A small network was shown many inputs. Here are its activations along a few directions, one row for each input.
In each table, some parts of the input vary, and every possible input appears once, in random order.
Descriptions start from the smaller parts, as in this example, which fits no table here: one of 2 separate values, together with either a single point or one of 11 places along a line or (one of 4 places along a line, together with one of 5 places around a ring).
Shared parts are said once, and a part with two or three values counts as separate values.
(in the rows, 128 means zero)

Other details of the inputs shift rows strongly along three fixed directions, in all tables alike. That doesn't count.

Table:
r1: [105 107 140 174 152 135 124 100 143 151  91 110]
r2: [130 158 171  83 168  91 146 151 111  99 151 145]
r3: [ 58  85 150 203 119 138 131  92 209  87 138 159]
r4: [ 91  75  59  86  79 105 124 154 143  86 160  99]
r5: [163  95 102 147 142 120 158 117 102 187  78 134]
r6: [141  51 100 186 141 135 157 120 122 166  94 127]
r7: [131 170 136 144  83 149 134 137 154  82 188 197]
r8: [130 167 138  69 155 138 117 142  69 145 103 109]
r9: [ 98  73  83 126  98 131 108 137 166 112 130  63]
r10: [127  83  81 116 103 109 138 145 128 134 117  66]
r11: [103  92  83 122 101 131  99 137 139 112 126  76]
r12: [121 168 142  47 153 126 129 146  77 124 112 137]
r13: [110 158 127 124  61 110 118 142 176  56 222 171]
r14: [193 148 138 107 146 106 156 154  79 154 128 126]
r15: [ 97 171 155  95 121 108 113 140 167  82 184 140]
r16: [ 53 105 138 208 106 160  98  89 197  94 149 152]
r17: [154 186 153  94 138 101 136 140 121 108 154 120]
r18: [126  72 104 160 138 131 131 141 130 134 108  73]
r19: [162 172 172 194 147 163 109  81 125 161 108 187]
r20: [173 182 142 101 121 104 150 141 134 127 172 212]
r21: [140  74  89 157 122 168 139 107  97 182  68 141]
r22: [161 184 155 103 139 123 121 123 125 134 143 137]
r23: [124 140 137  70 157 113 113 123  79 157  88 120]
r24: [121  95 134 164 138 139 133 123 133 127 123  81]
r25: [120  95 140 131 163 140 121  90 112 193  58 119]
r26: [129 122  89  56  85  97 129 164 129 108 165  78]
r27: [125 113 100 105 115 104 128 154 138 108 132  72]
r28: [141 164 156 201 116 181 123 106 149 127 133 205]
r29: [146 150 154  89 181 102 136 152  80 144 113  94]
r30: [167 184 172 179 151 183 124  91 105 160 104 190]
Each input here is: one of 5 places along a line, together with one of 6 places along a line.
Changing only the place on the line of 6 turns r2 into r18. The same change can be made to r12. Which row results?
Answer: r28
Start at r23 and move only the place on the line of 6, one step at a time. The first step leads to r16. Which rows follow, in order?
Answer: r19, r11, r13, r4

Table:
r31: [119 117 149 191 143 141 132 111 142 129 117 137]
r32: [ 86 109 134 172 117 156 104 100 161 119 121 147]
r33: [ 82  67 106 171 122 132 112 107 160 125 104  72]
r34: [ 91 139 136  85 112  99 130 163 172  49 201 113]
r35: [ 67  70  99 156 111 154 101 101 153 127  94  91]
r36: [134 111  89  57 122 105 130 149  91 146 114  79]
r37: [160 124 105  60 140 110 138 150  69 163 107  96]
r38: [148  71 102 181 140 143 134 112 109 175  77  98]
r39: [136 149 126  60 150 116 112 146  77 146 105 102]
r40: [147 178 182 147 151 126 135 118 148 126 148 186]
r41: [ 72  95 126 164 112 143 117  98 177 109 130 125]
r42: [150 146 111 147 102 173 110 117 124 143 126 112]
r43: [149 112 142 165 168 136 121 106 103 185  75 111]
r44: [150 179 168 178 111 116 135 128 176  89 199 216]
r45: [147 210 194 158 144 146 131 113 126 120 143 231]
r46: [180 166 122  65 141  88 148 172  70 134 133 108]
r47: [178 172 162 178 135 126 137 105 129 158 123 195]
r48: [151 189 161 158 110 139 126 107 146 124 149 228]
r49: [172 127 151 156 184 137 131 108  73 198  58 117]
r50: [164 106 100  92 142 105 133 151  77 163 101  73]
r51: [156 147 144 160 126 131 142 109 146 148 121 173]
r52: [123 101  81  67 113 109 129 141 102 142 110  74]
r53: [104 146 115  46 124 107 116 166 105  82 153  94]
r54: [ 97  76 106 185  99 144 141 123 189  93 154 130]
r55: [144 149 112  40 116  84 144 183 119  89 178 102]
r56: [138  90 113 163 133 149 131 102 120 178  91 134]
r57: [143 154 154 112 154 128 125 112 101 163 102 143]
r58: [139  96 121 187 129 151 151 113 139 154  99 139]
r59: [151 198 170  77 146  97 134 147 123 112 157 153]
r60: [ 56  65 106 140 107 137 118 123 175  84 152  90]
r61: [148 137 129  68 163 110 138 151  85 143 104  82]
r62: [126 113 149 180 156 161 137  92 116 170  79 147]
r63: [108  62  92 166 116 153 140 113 130 149  97 107]
r64: [152 152 110  79 140 154 101 132  69 168  86  47]
r65: [ 99  78 117 157 137 160 108 105 121 152  82 104]
r66: [137 110 140 149 165 152 131  99  95 181  70 124]
r67: [ 90 109  90  99  81 120 113 148 154  80 166 115]
r68: [123 124  91  44 110  96 138 172 105  95 160  87]
r69: [118  90  79  73 110 102 132 159 126 120 129  59]
r70: [148 190 138  75 109 106 125 158 122  93 183 178]
r71: [187 210 158  78 134 113 133 149  83 135 149 196]
r72: [145 177 180 164 145 121 124 113 144 126 144 179]
r73: [178 149 129 124 147 145 137 123  64 187  74 155]
r74: [146 144 146 179 116 124 131 117 156 123 152 175]
r75: [133 190 172 107 131  94 129 153 146  70 199 161]
r76: [ 61 111 119 116  99 113 136 157 192  33 196 101]
r77: [ 98  74  95 155 101 130 132 132 178 105 149 106]
r78: [115 130 156 177 135 142 129  96 168 132 117 154]
r79: [ 97 113  99 115  90 130 124 147 150  76 168 131]
r80: [ 56  77 122 176 106 147 115 106 196  88 156 125]
What is each input in this table made of?
Answer: one of 2 separate values, together with either a single point or (one of 4 places along a line, together with one of 6 places along a line)
Changing only the choice among 2 separate values turns r68 into r66. The same change can be made to r77. Which row results?
Answer: r40
Changing only the choice among 2 separate values turns r55 into r34. The same change can be made to r71. Which row results?
Answer: r65
Which other rows does r45 become when the place on the line of 6 takes its other values? List them by row number.
Answer: r32, r35, r39, r53, r65
Start at r47 and move only the place on the line of 4, one step at a time. The first step leads to r51. Which rows follow, in order?
Answer: r52, r48
Start at r47 and move only the place on the line of 6, one step at a time. The first step leads to r74. Which rows follow, in order?
Answer: r44, r50, r38, r46
Which other rows does r59 become when the choice among 2 separate values takes its other values? List them by row number.
Answer: r69

Table:
r81: [133 141 134 128 141 173 115 114  98 151 102 137]
r82: [195 159 164 140 172 118 153 137  91 158 121 151]
r83: [174 176 177 121 178 116 140 146  84 139 134 151]
r84: [ 67  29  62 187  61 157 142 111 209 102 146 138]
r85: [201 183 140 129 137 114 123 136  83 163 114 145]
r86: [192 203 171 152 151 130 112 121  77 168 108 174]
r87: [117 112 133 137 144 143 103  83 123 187  67 102]
r88: [127  98 112 201 122 189 117 101 107 163  77 133]
r89: [119  71  64  74 108 122 135 155  89 138 101  89]
r90: [ 84  46 107 126 170 124 124 120 109 156  58  58]
r91: [126 145 143 181  93 116 120 113 176  94 182 201]
r92: [180 165 121  54 135  73 123 157  73 152 124 138]
r93: [ 83 148 128  72 106 135 126 130 149  87 158 129]
r94: [202 129 156 216 164 147 169 100 123 202  76 156]
r95: [124 186 181  62 162  91 144 140 129 103 156 132]
r96: [160 156 152 164 155 192 129  81  96 203  49 145]
r97: [130 100  99 158  91 148 151 112 158 138 135 163]
r98: [102  66  98  74 158  87 133 162  84 132  94  49]
r99: [132 180 142 108 126 117 102 136 121 106 145 119]
r100: [157 138 165 178 142 109 172 117 168 136 147 206]
r101: [129 155 167 181 139 175 126  81 124 153 105 214]
r102: [170 200 164  97 143  98 111 134  82 143 137 176]
r103: [119  96 107 102 144 146  95 108 108 182  67  34]
r104: [156 200 132  46 137 131 123 157  61 127 124 120]
r105: [159 158 143  58 152  63 157 176 100 106 158 145]
r106: [146 130  68  57  86 115 152 177 115 103 154  76]
r107: [138 122 170 165 185 161 135  90 124 183  70 109]
r108: [155  89 122 150 148 112 166 119 128 171 100 116]
r109: [154 130  76  57 109 122 135 175  72 121 124  75]
r110: [154 115 149 201 136 137 162 116 177 132 152 160]
r111: [117 143 109  93  74  74 131 156 192  66 211 156]
r112: [113 182 160 115 118 108 103 119 146  94 170 170]
r113: [ 81 160 159 113 120 113 135 146 192  42 195 109]
r114: [115  43  54 135  89 126 119 133 160 138 124  37]
r115: [123 126 156  91 182 113 138 118 107 165  76 105]
r116: [147 156 128  85 129  81 152 183 122  71 180 101]
r117: [124 155 124 124  82 105 112 155 174  56 220 147]
r118: [ 67 111 137 204  96 157  87  98 208  76 175 143]
r119: [144 103 129 214 119 175 141  86 130 165  99 203]
r120: [154  81  74 130 107 161 146 127 114 172  98  96]
r121: [ 44  32  68 133 105 162 108 112 137 125  86  79]
r122: [138 166 120  61 114 131 120 169  88  96 167 129]
r123: [ 88 166 189 144 134 110 136 128 181  55 199 186]
r124: [147 119 141 193 144 179 126  84  88 193  66 191]
r125: [142 116 121 147 138 138  96 120  97 162 100 102]
r126: [ 77  45  77 195  66 128 123 106 218 105 157 109]
r127: [ 95 157 178 187 131 135 131 123 189  57 183 165]
r128: [ 97 152 174 154 128 104 137 142 173  52 203 187]
r129: [142 174 142  97 138 126 107 121 117 144 107  94]
r130: [109 135 112  32 134  91 104 139 108 138 106  68]
r131: [187 183 158 165 122 161 141 119 116 142 150 226]
r132: [116 149 158 163 127 189 122  90 152 139 122 162]
r133: [102 171 129  29 115 115 127 146 122  96 149 135]
r134: [131 112 133 128 141  97 153 145 129 112 145 128]
r135: [167 121  72  62 110  89 132 167  97 148 119  40]
r136: [ 64  48 104 142 143 140 117 132 148 105 118  33]
r137: [144 119 138 151 164 129 136 137  91 147  92  93]
r138: [ 90 100  82  56 103 113 118 166 102  92 139 101]
r139: [ 95  80 115 184 116 133  98 103 148 136 108 142]
r140: [ 34  50  97 175  94 137  87 100 196  92 129 101]
What is each input in this table made of?
Answer: one of 3 separate values, together with one of 4 places along a line, together with one of 5 places along a line
Changing only the place on the line of 4 turns r113 into r115. The same change can be made to r96. Which row results?
Answer: r133
Changing only the place on the line of 4 turns r135 into r126. The same change can be made to r99. Which row results?
Answer: r112
Which other rows does r114 become when the place on the line of 5 takes its other values? List them by row number.
Answer: r103, r117, r118, r125
